Each row below is a small network's average activation on inputs in which a field has the value named, seen along a few directions.
Values that are neighbours, or in one group, have similar rows; names and order tell nothing.
Random noise pushes rows far along 5 fixed directions. That doesn't count. These rows show it; they differ only by the noise:
[-238 -243  -74   58 -183 -213  207  336   40 -160  -84  144  101  111
  -81 -114 -179]
[-135 -307 -131   84   37 -380  646  349   15  -72 -268   -8   92  326
 -215 -518 -327]
[-147 -501  -49   82 -307 -263  193 -278  -36 -134   53  455  231   42
 -293  371  144]
[ 334 -627 -463 -793 -352  -71  759  -99 -140  201 -420  -25 -361  -56
 -347   46  475]
[-328  -95 -134   75 -223  -67  -87  643   75 -134  -66  -64  -18    0
   69 -197 -273]
[ 180  212  222 -327   42  -76 -341 -198  -30  317  265  216 -167  -11
   50   45 -258]
[-105 -212   51 -318 -235 -233  475  293   47 -261 -139  398   82  147
  -20    1  -45]


J, 25 values:
j20: [  88  182 -247   36  -36  -48  -57 -174  -12 -119   10 -248 -106   -7
  101  121  -71]
j3: [ -49 -316   53  206  -80 -121  182 -708 -199   74  153  113  -75   57
 -251  -48  -27]
j21: [-229 -481 -265   36 -156   22  434 -388  127 -399 -226  -17  164  127
 -359  126  554]
j23: [-139 -318  261  306   60  -54  219 -262  202 -311  -71  518  435   69
 -231  262  157]
j8: [ 284 -207  226 -112  125 -108  792 -184 -232 -126  -91  352   54   -6
 -171   62  222]
j10: [-201  -24  163  694  161 -226  750   91   61 -200  122   55  559  348
 -182 -354 -373]
j9: [ 159 -155 -239  165  -69 -248  342 -274 -292  197 -106  -44    9    1
 -228  143  130]
j14: [ -45  159   90   53  237   96 -129  287   42  372   23 -137 -211   30
  -21 -384 -227]
j24: [ -24   -8 -101   86 -340  -42  441 -168 -150 -268  -23  214   98   34
  -40  109  144]
j19: [ -69   28  463  449  326 -193 -244 -355  223 -336  232  334  403  297
   12  -34 -200]
j17: [ 333  388   73 -564   51  134 -247  -82   37   34   39 -139 -111 -272
  236  327  408]
j2: [-529 -334 -126  -70 -450  241  412  380  381 -716 -302  352  239 -237
  -43  383  400]
j7: [ -20  267  428  286  195  133 -581  277  108  -98   99  134  170 -113
  147  160  -95]
j15: [  34 -305  138 -205  -88 -147  864  574  -89 -270 -414  307  148  159
  -65  -38  247]
j18: [-263   97  138  475  -12  216 -397 -417  134 -176  298  154  319 -374
 -117  586  190]
j25: [-490   99 -146  429 -154   12 -276  278  192 -305   36 -197  201  242
  254  -92 -405]
j13: [ 368  191  -24 -236  284  152  242  167  -24  200 -276 -416  -84 -133
 -119 -416   68]
j12: [ 203 -120  102 -174  -92  -51 -131 -380 -177  -78   29  416  155  154
  185  433  380]
j4: [-659  214  139  812  -21  237 -481  470  259  -97  339 -107  114    7
  118    3 -382]
j16: [ -31  212 -108 -451 -322  193 -336  811  -90   -6   11   80 -138 -247
  484  109   70]
j1: [-295 -194  -63  183 -103  -82 -115  -44   37 -274   76  214  193  179
  241  167  118]
j5: [ -22  438  199   43  152 -102 -555  -98 -146 -144  273   52   -3  -55
  345  252  -79]
j22: [ 528  187  -44  203  482  -49 -536 -569   17  512  102 -308  -91   -5
  -64 -175   57]
j6: [  19  193  107 -161  150   89  242  -68   39 -294 -195 -194  107   69
  170  -49  -42]
j11: [-406    5  133  478  -70 -104 -507    9   21  -36  360  255  214   84
    8  146 -290]
The values of J form a network in which each value has 4 neighbours.
Name the neighbours of j2, in listed order.
Answer: j21, j23, j18, j4
Name the neighbours of j11, in listed order.
Answer: j3, j14, j16, j1
Name the neighbours of j5, in listed order.
Answer: j20, j9, j17, j12
What is the length, in steps, of the shortest route from j6 to j22?
Answer: 2
A value of J combines one of 5 hidden first parts with one of 5 second parts; all combinations occur once.
Changing only the second part turns j4 into j3. j10 has the same second part as j4; what does that change turn j10 into?
Answer: j24
Changing only the second part turns j13 into j5. j2 has the same second part as j13; what does that change turn j2 into?
Answer: j25
Changing only the second part turns j7 into j12. j18 has the same second part as j7; what does that change turn j18 into?
Answer: j20
Changing only the second part turns j9 into j8. j16 has the same second part as j9; what does that change turn j16 into?
Answer: j15

D, 25 values:
d4: [-300  -97   30   87 -179  186  344  459  130 -232  -12  -35   80 -205
  -64  -22   91]
d15: [-176  -26   12  387 -173 -198  226 -229 -171 -143   82  330  130  254
   10  165 -118]
d3: [-337  -50 -206  497 -117   28 -195  485 -186   75   65 -162  100 -211
  -17  -72 -152]
d21: [-135 -220 -182   68  -43 -306  700 -145  -52 -104  -36   76   -5  232
 -334 -238 -250]
d2: [-119 -319 -331 -365 -476   -6 -103  180   13  -50  -62  127 -126  -49
  156  284  349]
d25: [ -13  -99 -152  588  222  166 -461  280  130  286   -5 -442    3   34
 -181 -262  -76]
d10: [-151 -128 -123 -408 -387  317 -455   73   51  130  184  -10 -288  -88
  154  229   48]
d18: [ -68  -81 -145 -471 -215  349  -18  147  257 -123 -294 -202 -274 -291
   95  172  456]
d17: [ 388  102 -268 -513 -100  -44  109   20 -119   50 -146 -273 -315  -35
  296  -42  316]
d5: [-282 -147 -135   65 -367  205  307  298  299 -452 -194 -107  221 -200
   39  242  114]
d9: [ 484  199  348 -230  318  -54  374 -358  -78  180   72  263   87 -103
 -180  -13   13]
d8: [-153  -47   77  577  190 -228 -269  184 -212   52   55   83  252   57
   14  -74 -282]
d23: [ 274 -483 -191 -114  139 -129  175 -193 -185  362  -98  -63 -218   34
 -359  -96  279]
d14: [ -56  199   82 -433 -131  563 -532  320  258   90   88   25 -313 -413
  210  189  265]
d20: [-349 -360 -670  386 -342 -180  -89  801 -194 -170 -304 -561  -65 -151
  -24 -383  -15]
d16: [ 182  -96  -48  -33  345 -110  145 -206  -94  645  -21 -122 -235  202
 -393 -526 -154]
d11: [-151   -4  241   60 -103  138  -50   23  -49  184  218  226  -70  -47
   44  139 -150]
d13: [ 201  218   57 -230   94   67  287  -37  -73  -97  -96 -142  -41  -28
  -20  142  192]
d12: [ 196   59  -68  -97   70  201 -617 -238  130  112  112 -208 -100 -285
   72  396  301]
d24: [ 197  241  215 -405  104   88 -104 -641  -21  -94  252  200 -170  -73
  203   74 -127]
d19: [ -88  173   79  257   98 -249 -483 -197  133 -152  101  102  248  168
   60    8 -251]
d1: [ -98   67   32 -103 -359  -82  261  -96  -48 -432 -102  155  175   51
  111  254  127]
d22: [-281  164   -8  151  -63   86 -551 -222  170 -102  156  -60  -37   72
   27  189  -43]
d7: [ 149  -16  204  537  134   60 -545 -167  -68  144   39  -31  148 -179
  -59  165  -24]
d6: [-256  429  194  252  -48  304 -747  441   53 -381  242   63  435 -136
  542  386  -82]
The values of D form a network in which each value has 4 neighbours.
What is the length, in steps, of the shortest route from d5 to d8?
Answer: 4
A value of D combines one of 5 hidden first parts with one of 5 second parts; all combinations occur once.
Changing only the second part turns d14 into d18. d4 has the same second part as d14; what does that change turn d4 into?
Answer: d5
Changing only the second part turns d1 into d15. d22 has the same second part as d1; what does that change turn d22 into?
Answer: d10
Changing only the second part turns d7 into d6. d9 has the same second part as d7; what does that change turn d9 into?
Answer: d13
